[ 27  27  26  25 -22  26  26 -19 -11   8 -22 -14 -10   4 -18 -20 -20  27
  27 -23   0 -12 -23 -22  19  22  27 -23  26  26 -20 -23  26 -23 -14 -20
 -11  24 -17 -21  -4  -4 -21  19 -22  27 -23  13  18  -7   0 -20   8  27
  25   2  20]  k_927
[ 3  3  2  1 -3  2  2  0  4 -6 -7  3  4 -7  0 -1 -1  5  3 -4 -8  3 -4 -3
  8 -1  4 -4  2  2  0 -5  2 -6  3 -8  4  7  1 -1  6  6 -1 -3 -2  6 -4  9
 -3  5 -8  0 -6  6  7  0 -2]  k_56
[ 46  46  47  46 -50 -20  47 -50 -40  25 -41 -44 -39  17 -49 -51 -51  43
  46 -50  10 -42 -50 -50  18  44  44 -49  46  47 -50 -48  47 -45 -44 -35
 -40  31 -48 -51 -30  16 -51  41 -51  39 -49   2  39 -34 -24 -50  25  40
  34  -5  42]  k_10
[ 46  46  47  46 -50  46  47 -50 -40  25 -41 -44 -39  17 -49 -51 -51  43
  46 -50  10 -42 -50 -50  18  44  44 -49  46  47 -50 -48  47 -45 -44 -35
 -40  31 -48 -51 -30 -30 -51  41 -51  39 -49   2  39 -34  10 -50  25  40
  34  -2  42]  k_661
[ 14  14  16  17 -33  15  15 -38 -38  16 -22 -39 -38  13 -38 -37 -37   9
  13 -32   9 -38 -32 -33 -11  19  11 -31  15  16 -37 -29  16 -26 -39 -17
 -38  -2 -38 -36 -35 -35 -36  19 -35   5 -31 -20  19 -36   9 -37  16   6
   1 -10  19]  k_969
[-24 -24 -27 -28  15 -25 -26  21  23 -31   3  23  23 -28  21  20  20 -19
 -23  13 -26  23  14  15   1 -31 -21  13 -26 -27  20  11 -26   7  23  -2
  23  -7  22  19  21  21  19 -32  17 -15  12  10 -32  22 -26  20 -31 -16
 -10  -5 -32]  k_962
[ 54  54  51  48 -50  53  52 -38 -20   7 -52 -26 -18  -3 -38 -43 -43  57
  55 -51 -12 -23 -51 -50  46  40  56 -52  52  51 -41 -53  52 -53 -26 -50
 -20  54 -35 -45  -3  -3 -45  33 -48  57 -52  33  30 -10 -12 -41   7  57
  56   2  35]  k_453
[ 14  14  16  17 -33  15  15 -38 -38  16 -22 -39 -38  13 -38 -37 -37   9
  13 -32   9 -38 -32 -33 -11  19  11 -31  15  -3  -2  -7  -2  -8   0 -10
   1   3  -1  -3   3   3  -3  -7  -4   1  -6   5  -7   2 -11  -2 -10   1
   2  -3  -6]  k_431
k_431 -> [ 14  14  16  17 -33  15  15 -38 -38  16 -22 -39 -38  13 -38 -37 -37   9
  13 -32   9 -38 -32 -33 -11  19  11 -31  15  -3  -2  -7  -2  -8   0 -10
   1   3  -1  -3   3   3  -3  -7  -4   1  -6   5  -7   2 -11  -2 -10   1
   2  -3  -6]
has: [-7 22] -> yes
k_56 -> [ 3  3  2  1 -3  2  2  0  4 -6 -7  3  4 -7  0 -1 -1  5  3 -4 -8  3 -4 -3
  8 -1  4 -4  2  2  0 -5  2 -6  3 -8  4  7  1 -1  6  6 -1 -3 -2  6 -4  9
 -3  5 -8  0 -6  6  7  0 -2]
has: [ 41 -51] -> yes

[ 41 -11 -18  34 -26  40  36  36 -11 -23 -12  33 -20 -22] -> k_780
[-41  45  48 -50 -27 -41 -48 -48  45  48 -18 -51  48  48] -> k_712
[-18 -15 -12 -13  13 -18 -14 -14 -16 -10 -15 -12 -11 -10] -> k_577
[ 40  -6 -13  33 -28  38  34  35  -5 -18  -7  31 -15 -17] -> k_170
[-37  38  41 -43 -16 -36  -7 -42  38  42 -17 -44  41  42] -> k_520
[ 2  0 -1  2  0  1  2  2  0 -1 -1  2 -1 -1] -> k_256
[ -2  19  18  -6 -14  -2  -5  -5  19  17  19  -7  17  17] -> k_54
[-10  -2  -1 -10  -1 -10 -10 -10  -3  -1  -2  -9  -1  -1] -> k_301
[-17 -24 -20  -8  26 -17 -10 -10 -24 -16 -23  -7 -18 -17] -> k_393
[-18 -28 -24   1  29  -9  -1  -1 -28 -21 -27   3 -23 -22] -> k_225
[ 14 -18 -18  19  17  13  18  18 -18 -17 -18  19 -18 -18] -> k_270
[-41  48  50 -51 -32 -42 -49 -49  48  50  49 -52  50  50] -> k_267
k_301 -> [-10  -2  -1 -10  -1 -10 -10 -10  -3  -1  -2  -9  -1  -1]
has: [-9 -1] -> yes
both k_270 k_712:  -> [-18]
k_54 -> [ -2  19  18  -6 -14  -2  -5  -5  19  17  19  -7  17  17]
has: [-18  18] -> no
find: [ 40  -6 -13  33 -28  38  34  35  -5 -18  -7  31 -15 -17] -> k_170
find: [-37  38  41 -43 -16 -36  -7 -42  38  42 -17 -44  41  42] -> k_520

[ 48  -8  54 -46 -56  55  48]  k_987
[ 36  -1  45 -33 -42  42  36]  k_917
[-29  15  -8  13   6 -25 -29]  k_852
[-1 -5 -5 -2  0 -2 -1]  k_568
[ 3 -1  4 -6 -7  4  3]  k_501
[54 -8 54  0  0 55  1]  k_89
has: [54 -8] -> yes
both k_89 k_568:  -> [0]
k_89 -> [54 -8 54  0  0 55  1]
k_917 -> [ 36  -1  45 -33 -42  42  36]

[ 15  -2 -22 -28  20] -> k_883
[ 15 -19  -2 -23 -24] -> k_611
[-24 -25  12  -2   4] -> k_173
find: [ 15 -19  -2 -23 -24] -> k_611
both k_173 k_883:  -> [-2]
both k_883 k_173:  -> [-2]
k_883 -> [ 15  -2 -22 -28  20]

[ 38  25   0 -39 -45 -19 -22 -11  11 -16  25   3  12 -13 -35  -9 -47 -22
  18  24 -22 -15 -10 -23  24  10   1 -14 -15  10  18   1  16  17   1  -2
   5 -12  13   7 -17  -3  16  -8] : k_526
[ 38  25   0 -39 -45 -19 -22 -11  11 -16  25   3  12 -13 -35  -9 -47 -22
  18  24   0 -15   1  12  14 -15 -14  -5  26   7  -8 -38  17  19  -3  54
  -6 -18   6  -8   9   0 -15  24] : k_841
[-18  20   4   0  23   6  45  19 -11  14 -18   5  16  12  36  -4   4  10
  -4   6  11  -3 -10 -23  24  10   1 -14 -15  10  18   1   9  17   1  -2
   5 -12  13   7 -17  -3  16  -8] : k_930
[ 20  10 -18 -15 -19 -14   6  -2  15  -4  -3   3   3  -5   3 -17 -10   6
 -15  17  -9  -2  -2  13  -9   5 -11  -6   9   4  -2 -11  10  13  -3   3
   8 -16   4  -8   4   7  -8  19] : k_809
find: [ 20  10 -18 -15 -19 -14   6  -2  15  -4  -3   3   3  -5   3 -17 -10   6
 -15  17  -9  -2  -2  13  -9   5 -11  -6   9   4  -2 -11  10  13  -3   3
   8 -16   4  -8   4   7  -8  19] -> k_809
has: [3 3] -> yes
has: [-4 16] -> no
find: [-18  20   4   0  23   6  45  19 -11  14 -18   5  16  12  36  -4   4  10
  -4   6  11  -3 -10 -23  24  10   1 -14 -15  10  18   1   9  17   1  -2
   5 -12  13   7 -17  -3  16  -8] -> k_930
has: [10 13 -3  3] -> yes
k_930 -> [-18  20   4   0  23   6  45  19 -11  14 -18   5  16  12  36  -4   4  10
  -4   6  11  -3 -10 -23  24  10   1 -14 -15  10  18   1   9  17   1  -2
   5 -12  13   7 -17  -3  16  -8]

[-14 -22 -11 -46  17   0] -> k_99
[-27 -35  10 -12 -10  18] -> k_313
[-46 -17 -19  34   9   1] -> k_592
[ -3  14  10 -15  13   0] -> k_879
[-32 -50 -41  17  -8 -33] -> k_357
[-16 -56 -35 -11   6 -30] -> k_713
[-28   3  -5  24  11   1] -> k_470
k_713 -> [-16 -56 -35 -11   6 -30]
has: [-14 -22 -11] -> yes

